Each row below holds a small network's activations on one input, seen along a few directions.
In each table, some parts of the input vary, and every possible input appears once, in random order.
Descriptions start from the smaller parts, as in this example, which fits no table here: one of 8 places around a ring, together with either a single point or (one of 2 separate values, together with one of 4 places along a line) or one of 9 places around a ring.
Shared parts are said once, and a part with two or three values counts as separate values.

A family of inputs:
row 1: [ -2  23   5 -20  31 -18  10 -11  30 -42  -2  49  39  34   4  14  -2   2
  -1]
row 2: [ -3 -28 -17  37 -30   7  -1   4 -16  50  12 -39 -45   0  -9  -8  14   1
  15]
row 3: [ -1  20  12 -21  18 -48  27  -7  22 -12   9  -7 -12  12 -36  36  -6 -12
  28]
row 4: [ 18 -21 -12  20 -20  30 -21  15 -33  16  -4 -18  -7 -44  23 -27   3   1
 -27]
row 5: [  9 -26 -28  37 -17  39 -18  -5  -4  16   4  10   7  26  41 -23  17  12
 -16]
row 6: [  3 -13  -3  18 -15 -10   8   3   4  37  11 -32 -27   7 -17   9   4  -6
  16]
row 7: [ -9   3   9  -5  -2 -28  16  -2   7  14   6 -16 -23  10 -34  19  -1  -5
  24]
row 8: [ 11  -8  -5  24   6  20  -8  -2   1   6   1  16  19  30  29 -14   5   3
  -9]
row 9: [ -7  13  12 -31   2   2  -7   7  -5 -23 -14   4  11 -35  -6   1 -12   1
 -12]
row 10: [ -6   7   3  -8  14   5   2 -12  12 -19  -2  30  23  36  13  -2   2   6
  -3]
row 11: [ -5  -4   3 -11 -13  24 -15   7 -17   1 -12 -14  -2 -38   5 -11  -9   3
 -15]
row 12: [ -7  34  22 -41  26 -24   7   4  -1 -43  -9  16  18 -37 -13   5 -15  -5
   0]
Q: What is each input in this table made of?
A: one of 3 separate values, together with one of 4 places along a line
Q: Changing only the choice among 3 separate values turns row 1 into row 3. The same change can be made to row 8. Which row results?
A: row 6
Q: Start at row 4 and move only the place on the line of 4, one step at a time. The first step leads to row 11. Which rows follow, in order?
A: row 9, row 12

A family of inputs:
row 13: [ -8 -20 -12  24 -17   9  -1   1   0  32  11 -18 -25  19  -3   0  11   3
  17]
row 14: [ -7  15  -3 -15  10 -33  19 -15  28 -14   4   5   3  23 -22  25   2   0
  13]
row 15: [-11 -19 -10  22 -14   9   1  -3  -6  25  11 -12 -29  20  -2  -1  12   0
  17]
row 16: [  4 -21 -22  22 -19   0   2   1   6  28  13 -15 -21  16  -8   6  13   1
  10]
row 17: [ -5  15  17 -24   9 -34  20   0  10  -3   6 -10  -6  -2 -30  16  -4  -7
  13]
row 18: [-11  19  14 -21  16 -30  17  -8   5 -12   6  -8 -11  -3 -28  15 -11  -7
  23]
row 19: [  7 -19  -9  35   4  29  -5  -6 -11  16   7  11  -2  36  29 -15   9   0
   0]
row 20: [-15  16   7 -15  15 -22  16 -18  15 -16   4  11  -3  27 -21  17  -4   0
  24]
row 21: [  3 -10  -1  14 -23  -6   0  10 -12  31   7 -34 -30  -9 -16   0   7  -4
  13]
row 22: [ 17 -22 -19  37  -4  15  -6  -3   1  19   9   9   3  33  26  -7  10   1
  -9]
row 23: [ -2  13   6 -12  14   8  -8   5   0 -28 -11  29  32 -12  16  -8  -6   1
 -14]
row 24: [  4 -11  -1  -2 -25  14 -13   8 -21  14  -6 -25  -9 -38   2 -13  -1   3
 -16]
row 25: [  1   8   8   2  24  -3   3  -7  14 -14  -4  31  22  40   5   8  -2   1
   6]
row 26: [ -3 -10  -3   0 -17  22 -13   5 -28  11  -9 -21 -16 -39   3 -15  -6   0
 -14]
row 27: [ 11 -11  -7  16 -11  29 -18   7 -15   6  -2   5  15 -13  32 -31   6   4
 -24]
row 28: [ -3  15  16 -39   1 -10   2   8   2 -24  -8  -1  12 -33 -10   7 -12  -4
 -14]
row 29: [  6  14   2  -1  24 -18   6 -10  22 -27  -4  28  25  39   3  18   0   3
   0]
row 30: [  5  11  12  -5  22  -9   5  -3  17 -21  -5  31  26  44   2   8  -1   1
   0]
row 31: [ -8  20  12 -41  10  -6  -1   0  -4 -32  -9   0   7 -36  -9   8 -18  -1
  -3]
row 32: [ -2 -19 -11  18 -22   3   0   2   0  30  13 -17 -21  20  -3   0  15   2
  13]
row 33: [  2  14  10 -20  13   2  -7  10   4 -34 -11  30  35  -8  13  -8  -4   0
 -19]
row 34: [ 15 -18  -9  32  -5  22  -8  -1  -3  20   8   7   6  38  28 -16  10  -1
  -4]
row 35: [  5 -11 -10  20  -6  33 -16   5 -16  11  -4   5  10 -16  33 -32   2   6
 -23]
row 36: [  6  19   1 -17  17  -2  -8   5  13 -42 -10  25  36 -14  11   3  -4   2
 -20]
row 37: [ -6 -14  -2  20 -18  -4   1   9 -12  33   4 -34 -34 -10 -14   1   5   1
  16]
row 38: [ 12 -14 -10   1 -23  14 -12   7 -13  12  -7 -24 -10 -45  -2  -7  -2   2
 -19]
row 39: [  3 -11  -9  18  -2  35 -14   3 -24   4  -3  10   7 -14  33 -31   5   4
 -21]
row 40: [ -9  12  10 -20   8 -27  17  -9  21  -6   4   8  -1  26 -24  18   3   0
  15]
row 41: [-14  10   6 -11   8 -21  13 -12  18   0   4   9  -5  22 -20  18   0  -1
  21]
row 42: [ -9  13  14 -16   9 -28  15  -3   7   4   5  -9 -12  -7 -26  16  -6  -8
  20]
row 43: [  1  20   7 -23  13 -36  21  -5  20  -9   4 -14  -6  -8 -29  22  -3  -9
  14]
row 44: [ 16 -14 -16  20  -9  24 -17   6 -10   5  -1   8  12 -19  29 -24   5   4
 -29]
row 45: [  6 -17 -11  17 -21 -11   5   8  -5  29   7 -32 -30 -13 -17   6   8  -2
  10]
row 46: [ -6  15  12 -34   2  -2  -3   5   0 -18 -10  -2   7 -39  -9   8 -16  -4
  -8]
row 47: [ -2  20   6 -22  22   7  -7   2  -3 -41 -10  31  30 -11  13  -6  -8   5
  -8]
row 48: [ -7 -13  -1  18 -14  -1   0   7 -18  27   5 -30 -37  -9 -16  -1   4  -4
  17]
row 49: [ -2 -11  -3   4 -22  18 -12   6 -21  18 -10 -25 -14 -40   5 -15  -6   4
 -15]
row 50: [  6 -20 -11  38  -2  25  -5  -4  -4  24   7   6   1  36  30 -15   7   3
  -2]
row 51: [  2  20   7 -38   4 -12   3   3  13 -30 -10  -5  11 -40 -10  16 -12  -5
 -13]
row 52: [ -2  14   9  -3  28  -8   7 -14   8 -28  -4  35  20  42   6   9  -3   6
  11]
Q: What is each input in this table made of?
A: one of 2 separate values, together with one of 4 places along a line, together with one of 5 places around a ring
Q: Changing only the place on the line of 4 turns row 30 into row 25. The same change can be made to row 32. Which row results?
A: row 13
Q: Changing only the place on the line of 4 turns row 43 into row 18. The same change can be made to row 29. Which row results?
A: row 52
Q: Start at row 23 and move only the place on the ring of 5, one step at a time. The first step leads to row 25. Which rows follow, in order?
A: row 41, row 42, row 46
Q: Change only the place on the ring of 5 in row 27. List by row number the other rows that result.
A: row 21, row 24, row 32, row 34
Q: Change only the place on the line of 4 in row 37. List by row number the other rows that result.
A: row 21, row 45, row 48
Q: Change only the choice among 2 separate values in row 47. List by row number the other rows that result.
A: row 39
Q: Change only the place on the line of 4 in row 22. List by row number the other rows that result.
A: row 19, row 34, row 50

A family of inputs:
row 53: [ -9   5  18  -8  13 -20  19  -1  -1   4   9   2 -12  39 -24  12   7   2
  44]
row 54: [ 12  -3  -3 -13  -4 -31  21   9  30   4  -4 -11   2   2 -41  33   3   1
   1]
row 55: [ 30 -18 -25  42 -19   3  -9  14  -2  23  10 -16   1 -14  23 -19  16   0
 -19]
row 56: [-20  17  22 -21  11 -15  10   2   2   3 -13 -20 -11 -30 -36  16 -23  -3
  18]
row 57: [  9 -18 -27  14 -39 -17  -2   6  11  23  14 -20 -22  -9 -12   6  20   1
  -3]
row 58: [-12   7  15 -14   5  24 -19  16 -14 -16 -10  13  13 -31  25 -18  -9  -8
 -23]
row 59: [  5 -21  -3  52   2  27 -14  -4 -24  25  -2  -1 -13  32  25 -14   1  -2
   0]
row 60: [  8 -18  -4  11  -1  42  -9   7 -32  22  -4 -19 -11 -39  16 -22  -6  -1
 -12]
row 61: [-25 -11  -4  28 -10  -1   2  -5  -5  24  17 -15 -40  31   9  -3  11  -9
  19]
row 62: [ 13  26  -3 -25  14 -36  16  -8  32 -43   1  13  28   5  -3  14   5  -6
 -24]
row 63: [ -6  31  19 -38  25  -9  -6  -8   0 -46 -15  15  16 -26  -5  20 -29  -5
   2]
row 64: [ 19  -4 -15  -1 -11   9  -7  12  21 -11  -7  13  38  -2  15  -8  14  12
 -30]
row 65: [  0  18   9 -23  33  -6  10 -29  13 -26   3  38  22  39   0  17 -13   4
  23]
row 66: [ -5  -4   9   7   5  16 -12  -7 -10  -3   0  35  21  39  25 -22   2   7
  -5]
row 67: [-18  -9  -9 -11 -25  13  -1  -5 -20  19   0 -27 -32 -37 -16 -11   3   9
   9]
Q: Changing only one part turns row 65 into row 61. The same change can be made to row 62. Which row results?
A: row 57
Q: What is each input in this table made of?
A: one of 3 separate values, together with one of 5 places around a ring
Q: Change only the place on the ring of 5 in row 63. List by row number the other rows that result.
A: row 56, row 58, row 60, row 67
